These are the activations of a small network on made-up records, seen along a few directions, one row for each record.
After each row come some of the record's fields: Fot, Dur, Vuzo, Bam, Zor, Ramu, Mugir, Podi.
Not every record has every field; a missing one is left out.
The largest differences between rows may come from other fields.
Strong random noise was added to every row along 4 fixed directions; ignore it. To show where, here is one row again and again, with new noise each time:
-194; 27; 58; 117; 241; 228; 112; -74; -13; 175; 250; -240; 28; 206; 4; -126; -116; 96; 136; 161; -53; -3; 131; -171; -323
143; -9; -121; -109; 85; 22; -437; -67; 212; -9; 265; -207; -76; 104; -29; -479; -244; -19; 33; -4; 228; -160; 241; -32; -374
-210; -3; 55; 167; 56; 108; 92; -175; 119; -198; -49; -318; 57; 153; 219; 118; -53; 270; 106; 58; -126; -55; -2; -141; -65
176; -34; 19; -31; -143; -94; 252; 90; -145; -29; -253; 266; 123; 108; -21; 398; 272; -70; 0; -35; -306; 158; 171; -145; -70
-139; -125; 94; 25; 153; 73; -170; -268; 161; -44; 61; -323; -12; 178; 80; -144; -155; 107; 108; 112; 162; -82; 31; -56; -96
495; -71; -153; -322; -65; -168; -424; 116; 35; 142; 124; 256; -49; 66; -254; -347; -21; -337; -59; -80; 183; -12; 392; -1; -382

273; 195; -289; -42; -147; 181; 147; 196; 111; 69; -10; 89; 24; 65; 55; 29; -18; 31; -40; 46; -204; -228; 60; -60; 189	Fot=l2, Dur=k7, Vuzo=j2, Bam=b1, Zor=d4, Podi=e1
-143; -211; 208; -69; 118; -85; -127; -174; -37; 103; -49; -58; -76; -14; -37; -74; 6; -101; 62; 78; 295; 53; -219; 160; 294	Fot=l1, Dur=k5, Vuzo=j1, Ramu=y2, Mugir=p1, Podi=e1
-225; 296; -40; 71; 331; 259; 136; 100; 28; -73; 669; -232; 28; -36; 81; -555; -193; 150; 250; -78; -16; -172; 258; -336; -630	Fot=l2, Dur=k5, Vuzo=j1, Ramu=y2, Mugir=p2, Podi=e2
-204; 36; 142; 133; 111; -28; 330; 113; -267; 100; 181; 187; 65; -151; -175; 197; 149; -92; 51; -87; -73; 225; -106; -21; -83	Fot=l1, Dur=k1, Vuzo=j1, Ramu=y2, Mugir=p2, Podi=e1
-209; 206; -38; 109; 92; 67; 65; 52; 88; -342; 352; -213; 9; -197; 169; -272; -90; 160; 122; -186; 60; -131; -42; -92; -114	Fot=l1, Dur=k1, Vuzo=j1, Ramu=y2, Mugir=p2, Podi=e2
-9; -238; 167; -55; 199; -82; -249; -140; -123; 387; 47; 95; -73; 176; -271; -92; -25; -290; -4; 162; 223; 246; 110; 82; -295	Fot=l2, Dur=k5, Vuzo=j3, Podi=e2
315; -35; -79; -410; 25; -126; -362; 20; 142; -60; 285; 57; -30; -210; -168; -575; -45; -241; 63; -106; 430; -253; 112; 50; 58	Fot=l2, Dur=k7, Vuzo=j2, Bam=b1, Zor=d1, Podi=e1
-196; -73; 221; 0; 25; 88; 472; -153; -70; -59; -238; 4; 170; 5; 86; 405; 232; 94; 125; 101; -117; -39; -209; -140; 494	Fot=l2, Dur=k7, Vuzo=j2, Bam=b1, Zor=d1, Podi=e1
94; 544; -407; 26; -18; 56; -137; 491; 123; -387; 712; -163; -28; -329; 101; -712; -168; 183; 38; -394; -138; -242; 360; -203; -740	Fot=l2, Dur=k5, Vuzo=j1, Ramu=y2, Mugir=p1, Podi=e2
-78; -153; 194; 37; -50; -28; 427; -70; -263; 222; -405; 305; 87; 41; -98; 698; 313; -121; -36; 171; -127; 209; -295; 57; 603	Fot=l2, Dur=k7, Vuzo=j2, Bam=b1, Zor=d2, Podi=e1
-37; 31; -54; 110; -58; 97; 381; 141; -187; 322; -171; 212; -12; 131; -25; 382; 90; -19; -28; 170; -299; 139; -90; -7; 182	Fot=l1, Dur=k5, Vuzo=j2, Bam=b1, Zor=d2, Podi=e1
360; -58; -200; -60; -371; -296; -344; 115; 69; -39; -393; 290; -129; 3; 6; 218; 103; -146; -239; -73; -65; 128; 2; 276; 165	Fot=l1, Dur=k5, Vuzo=j3, Podi=e2
-105; 64; -18; 33; -44; 14; 68; -118; 168; -354; -71; -259; 52; -102; 279; 55; -11; 245; 97; -20; -1; -213; -178; -32; 306	Fot=l2, Dur=k7, Vuzo=j2, Bam=b1, Zor=d2, Podi=e2
211; 233; -89; 119; -466; -226; 513; 451; -258; -476; -427; 497; 185; -196; 146; 720; 512; 78; -109; -419; -733; 242; 105; -188; -33	Fot=l2, Dur=k5, Vuzo=j1, Ramu=y1, Mugir=p2, Podi=e1
96; -150; 177; -304; -59; -253; 18; -58; -61; -187; -79; 316; 26; -282; -117; 0; 255; -267; 54; -187; 311; 6; -169; 71; 469	Fot=l2, Dur=k7, Vuzo=j1, Ramu=y2, Mugir=p2, Podi=e1
-166; 141; -44; 189; 270; 295; 251; 274; -324; 769; 398; 111; -109; 177; -254; -124; -65; -170; 8; 284; -187; 263; 108; 18; -404	Fot=l1, Dur=k5, Vuzo=j3, Podi=e2
-203; 214; -72; 153; -12; 129; 229; 148; -12; -76; 146; -34; -26; -87; 112; -10; -12; 142; 26; -79; -170; -55; -96; -92; 45	Fot=l1, Dur=k5, Vuzo=j1, Ramu=y2, Mugir=p2, Podi=e1
-109; -108; 154; 63; 134; 6; 49; -2; -165; 237; 96; 52; -10; -19; -182; -26; -33; -128; -5; 43; 90; 157; -85; 71; -28	Fot=l1, Dur=k1, Vuzo=j1, Ramu=y2, Mugir=p1, Podi=e1
79; -519; 390; -355; 51; -321; -306; -427; -26; 77; -308; 175; -30; -103; -215; 41; 138; -361; 18; 57; 636; 66; -347; 279; 737	Fot=l2, Dur=k7, Vuzo=j1, Ramu=y2, Mugir=p1, Podi=e1
286; 22; -130; -171; -135; -75; -78; 108; 31; 4; 10; 188; -9; -76; -33; -49; 65; -139; -33; -48; 52; -61; 21; 76; 171	Fot=l2, Dur=k7, Vuzo=j2, Bam=b1, Zor=d4, Podi=e2
315; 284; -286; -149; -145; -109; -167; 324; 76; -269; 231; 126; -13; -282; 47; -328; -5; -35; -8; -291; -19; -153; 156; -6; -169	Fot=l2, Dur=k7, Vuzo=j1, Ramu=y1, Mugir=p1, Podi=e2
-453; 206; 138; 349; 186; 346; 594; -106; -4; -207; 71; -374; 210; 154; 325; 319; 61; 456; 205; 106; -422; -56; 19; -337; -179	Fot=l1, Dur=k1, Vuzo=j2, Bam=b1, Zor=d3, Podi=e2
57; 244; -51; 80; -65; 79; 487; 277; -186; -96; 27; 255; 188; 46; 67; 322; 255; 87; 71; -128; -551; 101; 321; -353; -454	Fot=l2, Dur=k5, Vuzo=j2, Bam=b1, Zor=d4, Podi=e2
-2; -154; 212; -128; 270; 99; 60; -177; -78; 238; 103; -34; 89; 190; -138; -121; -20; -131; 161; 169; 153; -4; 196; -159; -235	Fot=l1, Dur=k1, Vuzo=j2, Bam=b1, Zor=d2, Podi=e2
228; 245; -206; -51; -165; -17; -81; 209; 46; -216; 34; 58; 7; -150; 71; -74; 40; 20; -47; -142; -141; -130; 117; 28; -87	Fot=l2, Dur=k7, Vuzo=j3, Podi=e2
-197; 367; -111; 108; 314; 328; 294; 275; -95; 100; 653; -204; 9; -65; 33; -470; -148; 134; 143; -59; -80; -129; 135; -141; -383	Fot=l1, Dur=k1, Vuzo=j1, Ramu=y1, Mugir=p1, Podi=e2
101; -19; -16; -97; -234; -146; 302; 92; -52; -161; -306; 288; 68; -81; 51; 393; 319; -35; 3; -69; -207; 31; -66; -27; 411	Fot=l1, Dur=k5, Vuzo=j2, Bam=b1, Zor=d1, Podi=e1
104; 531; -572; 155; -129; 198; -259; 339; 339; -370; 463; -326; -82; -213; 249; -519; -359; 410; -62; -255; -179; -405; 115; -29; -357	Fot=l2, Dur=k7, Vuzo=j2, Bam=b1, Zor=d3, Podi=e1
504; -45; -339; -269; -356; -367; -749; 165; 266; -128; -125; 192; -224; -156; -109; -382; -99; -230; -285; -217; 272; -82; 111; 322; 40	Fot=l1, Dur=k5, Vuzo=j3, Podi=e1
18; 92; -199; 163; 59; 379; 28; 9; 86; 378; 45; -230; -36; 261; 51; -63; -265; 149; -78; 263; -76; -164; -64; 32; 95	Fot=l2, Dur=k7, Vuzo=j2, Bam=b1, Zor=d4, Podi=e1
339; -262; 133; -375; -34; -169; 57; -10; -218; 378; -220; 485; 44; 0; -325; 165; 255; -468; -27; 106; 218; 90; -39; 114; 445	Fot=l2, Dur=k7, Vuzo=j2, Bam=b1, Zor=d1, Podi=e1
-21; -170; 185; 2; -269; -310; 33; -99; -21; -475; -460; 150; 46; -158; 142; 483; 263; 9; -73; -260; -35; 170; -206; 132; 383	Fot=l1, Dur=k1, Vuzo=j1, Ramu=y1, Mugir=p2, Podi=e2
27; 44; -97; -3; -98; -1; -160; 66; 116; -99; 35; -80; -89; -65; 86; -193; -72; 67; -44; -77; 63; -114; -87; 103; 150	Fot=l1, Dur=k5, Vuzo=j1, Ramu=y2, Mugir=p1, Podi=e1
-100; -23; 252; -41; 133; 35; 505; -36; -222; 25; 9; 240; 210; 100; -29; 328; 298; -59; 207; 23; -283; 182; 219; -367; -281	Fot=l2, Dur=k5, Vuzo=j2, Bam=b2, Zor=d4, Podi=e2
97; 91; -162; 134; -71; 92; -120; -55; 181; -153; -144; -221; 70; 219; 186; 48; -150; 284; -11; 25; -239; -145; 184; -148; -286	Fot=l2, Dur=k5, Vuzo=j2, Bam=b1, Zor=d3, Podi=e1
22; 521; -549; 278; -83; 368; 136; 394; 178; 28; 370; -271; -62; 49; 233; -303; -335; 389; -68; 5; -462; -275; 181; -160; -417	Fot=l1, Dur=k5, Vuzo=j2, Bam=b1, Zor=d1, Podi=e1
134; -427; 298; -337; 40; -324; -439; -294; 3; 18; -134; 163; -85; -76; -247; -130; 73; -436; -33; -33; 660; 102; -143; 280; 395	Fot=l1, Dur=k1, Vuzo=j1, Ramu=y1, Mugir=p2, Podi=e2
300; -390; 186; -364; -183; -330; -108; -244; 30; 13; -474; 255; 34; 41; -78; 243; 282; -275; -54; 51; 253; -12; -48; 166; 545	Fot=l1, Dur=k5, Vuzo=j2, Bam=b1, Zor=d1, Podi=e2
203; 430; -439; 42; 9; 283; 116; 529; -42; 206; 458; 19; -57; 7; 10; -438; -171; 45; 48; -57; -348; -214; 290; -157; -468	Fot=l1, Dur=k5, Vuzo=j1, Ramu=y1, Mugir=p1, Podi=e1
-107; -17; -8; -65; 140; 153; -86; -137; 142; 145; 233; -204; -53; -15; -52; -305; -201; 15; 39; 147; 264; -175; -111; 49; 186	Fot=l2, Dur=k7, Vuzo=j2, Bam=b1, Zor=d1, Podi=e1
-5; -66; 203; 2; -16; 41; 363; -240; -19; -261; -409; -45; 240; 225; 219; 482; 249; 176; 146; 74; -231; -24; 141; -267; 80	Fot=l2, Dur=k5, Vuzo=j2, Bam=b1, Zor=d3, Podi=e2
39; 181; -58; 45; -167; -56; 378; 156; -33; -421; -105; 121; 169; -98; 194; 317; 221; 166; 79; -199; -389; -16; 118; -241; -111	Fot=l1, Dur=k1, Vuzo=j2, Bam=b1, Zor=d2, Podi=e2
-325; 152; 78; 139; 332; 409; 280; -94; -47; 245; 350; -277; 27; 99; 18; -141; -129; 148; 97; 273; 65; -87; -52; -30; 2	Fot=l2, Dur=k7, Vuzo=j2, Bam=b1, Zor=d3, Podi=e2
-128; -64; 218; -122; 161; 29; 261; -139; -110; 55; 69; 34; 110; -44; -18; 59; 130; -52; 171; 97; 62; 2; -27; -141; 76	Fot=l2, Dur=k7, Vuzo=j2, Bam=b2, Zor=d2, Podi=e2

Which values does each new row have?
-150; -147; 128; 36; 197; 96; -52; -111; -84; 452; 77; -46; -104; 184; -124; -98; -78; -119; 35; 275; 129; 140; -41; 122; -31	Fot=l1, Dur=k5, Vuzo=j3, Podi=e2
-23; -184; 147; -106; 76; -93; -78; -218; 49; -22; -44; 2; 24; 63; -30; 59; 18; -115; 54; 74; 215; 33; 0; 3; 62	Fot=l1, Dur=k1, Vuzo=j2, Bam=b1, Zor=d2, Podi=e2
-80; -314; 366; -132; -52; -213; 349; -170; -242; -12; -397; 295; 81; -49; -24; 479; 391; -175; 90; 4; 19; 249; -228; 64; 572	Fot=l1, Dur=k5, Vuzo=j1, Ramu=y2, Mugir=p1, Podi=e2
-324; 96; 155; 117; 173; 227; 502; -56; -161; 62; 100; -105; 87; -45; 37; 188; 140; 98; 90; 156; -36; 14; -185; -62; 313	Fot=l2, Dur=k7, Vuzo=j2, Bam=b1, Zor=d1, Podi=e2
426; -219; -53; -181; -221; -266; -301; -68; 41; -41; -447; 219; 38; 136; -97; 177; 58; -142; -127; -28; -4; 40; 177; 10; -60	Fot=l2, Dur=k5, Vuzo=j2, Bam=b1, Zor=d2, Podi=e1
-347; -159; 253; 129; 316; 280; 251; -205; -147; 565; 82; -178; -36; 306; -22; 113; -61; -11; 148; 429; 41; 112; -155; 29; 151	Fot=l1, Dur=k5, Vuzo=j2, Bam=b1, Zor=d4, Podi=e2
-25; 130; -113; 56; -110; -151; -226; -10; 199; -552; 38; -254; -11; -186; 290; -164; -75; 240; 8; -238; 18; -149; -9; -20; -99	Fot=l2, Dur=k5, Vuzo=j1, Ramu=y2, Mugir=p1, Podi=e2
47; -40; 58; -190; 139; 55; -6; -72; 41; 33; 189; -3; 36; -72; -102; -229; 26; -54; 144; 9; 216; -148; -28; -34; 172	Fot=l2, Dur=k7, Vuzo=j2, Bam=b1, Zor=d3, Podi=e1
146; -269; 108; -211; 82; -124; -277; -196; -2; 205; -76; 38; -22; 171; -195; -96; -11; -241; -25; 130; 280; 83; 150; 58; -103	Fot=l2, Dur=k5, Vuzo=j2, Bam=b1, Zor=d2, Podi=e2
113; 274; -148; -83; -77; 19; 281; 244; -26; -230; 206; 79; 119; -227; 93; -74; 154; 64; 88; -144; -199; -143; 91; -160; -18	Fot=l2, Dur=k7, Vuzo=j2, Bam=b1, Zor=d1, Podi=e2
115; 35; -99; -20; 130; 26; -303; 131; -22; 319; 304; 29; -100; 92; -251; -388; -140; -207; -66; 48; 125; 83; 260; 37; -496	Fot=l2, Dur=k5, Vuzo=j3, Podi=e2
116; 252; -263; 128; -122; 21; 175; 481; -228; 321; 144; 310; -98; -57; -140; 37; 74; -132; -172; -27; -334; 221; 109; 75; -236	Fot=l1, Dur=k5, Vuzo=j3, Podi=e2
300; -218; 74; -496; 184; -148; -344; -57; -59; 380; 314; 296; -77; -105; -442; -515; 19; -549; 38; 77; 630; -33; 97; 149; 97	Fot=l2, Dur=k7, Vuzo=j2, Bam=b1, Zor=d1, Podi=e2
119; 2; -50; -58; 39; -97; -376; -9; 113; -90; 155; -66; -41; 9; -46; -338; -104; -34; 8; -88; 114; -19; 239; -27; -472	Fot=l2, Dur=k5, Vuzo=j3, Podi=e2
479; -263; -233; -245; -246; -201; -720; -133; 264; 151; -352; 39; -200; 162; -77; -194; -231; -172; -249; 88; 339; -137; 6; 320; 230	Fot=l1, Dur=k5, Vuzo=j2, Bam=b1, Zor=d2, Podi=e1
361; 548; -481; 90; -251; 194; 430; 616; -87; 24; 97; 293; 104; -82; 91; 141; 85; 131; -85; -133; -637; -156; 220; -230; -185	Fot=l2, Dur=k7, Vuzo=j2, Bam=b1, Zor=d2, Podi=e1
-13; 28; -54; 116; -85; -123; -288; -62; 166; -339; -92; -166; -24; -5; 153; -25; -61; 170; -18; -127; -43; -4; 56; 7; -253	Fot=l2, Dur=k5, Vuzo=j3, Podi=e2
-234; 201; 24; 145; 78; 146; 163; 9; -29; -110; 161; -155; -9; -157; 145; -8; -52; 138; 3; 1; 59; -49; -216; 73; 199	Fot=l2, Dur=k7, Vuzo=j1, Ramu=y1, Mugir=p2, Podi=e2
-186; -89; 116; 0; 177; 71; -121; -188; 70; 77; 185; -241; -65; -95; -3; -268; -183; 14; 74; 76; 346; -111; -276; 119; 312	Fot=l2, Dur=k7, Vuzo=j1, Ramu=y2, Mugir=p1, Podi=e1
65; -72; -263; 55; -17; -59; -745; 31; 200; 364; 177; -139; -385; -1; -190; -509; -453; -142; -295; 95; 421; 5; -166; 473; 7	Fot=l1, Dur=k5, Vuzo=j3, Podi=e1
36; 199; -61; 96; -269; -152; 336; 199; -34; -566; -138; 123; 149; -255; 248; 289; 249; 189; -25; -342; -388; 29; 29; -140; -6	Fot=l1, Dur=k1, Vuzo=j1, Ramu=y2, Mugir=p1, Podi=e2
90; -53; 28; -8; 70; -33; -289; -23; -70; 244; 107; 57; -84; 67; -217; -128; -118; -218; -130; 60; 187; 173; 138; 161; -302	Fot=l1, Dur=k1, Vuzo=j3, Podi=e2
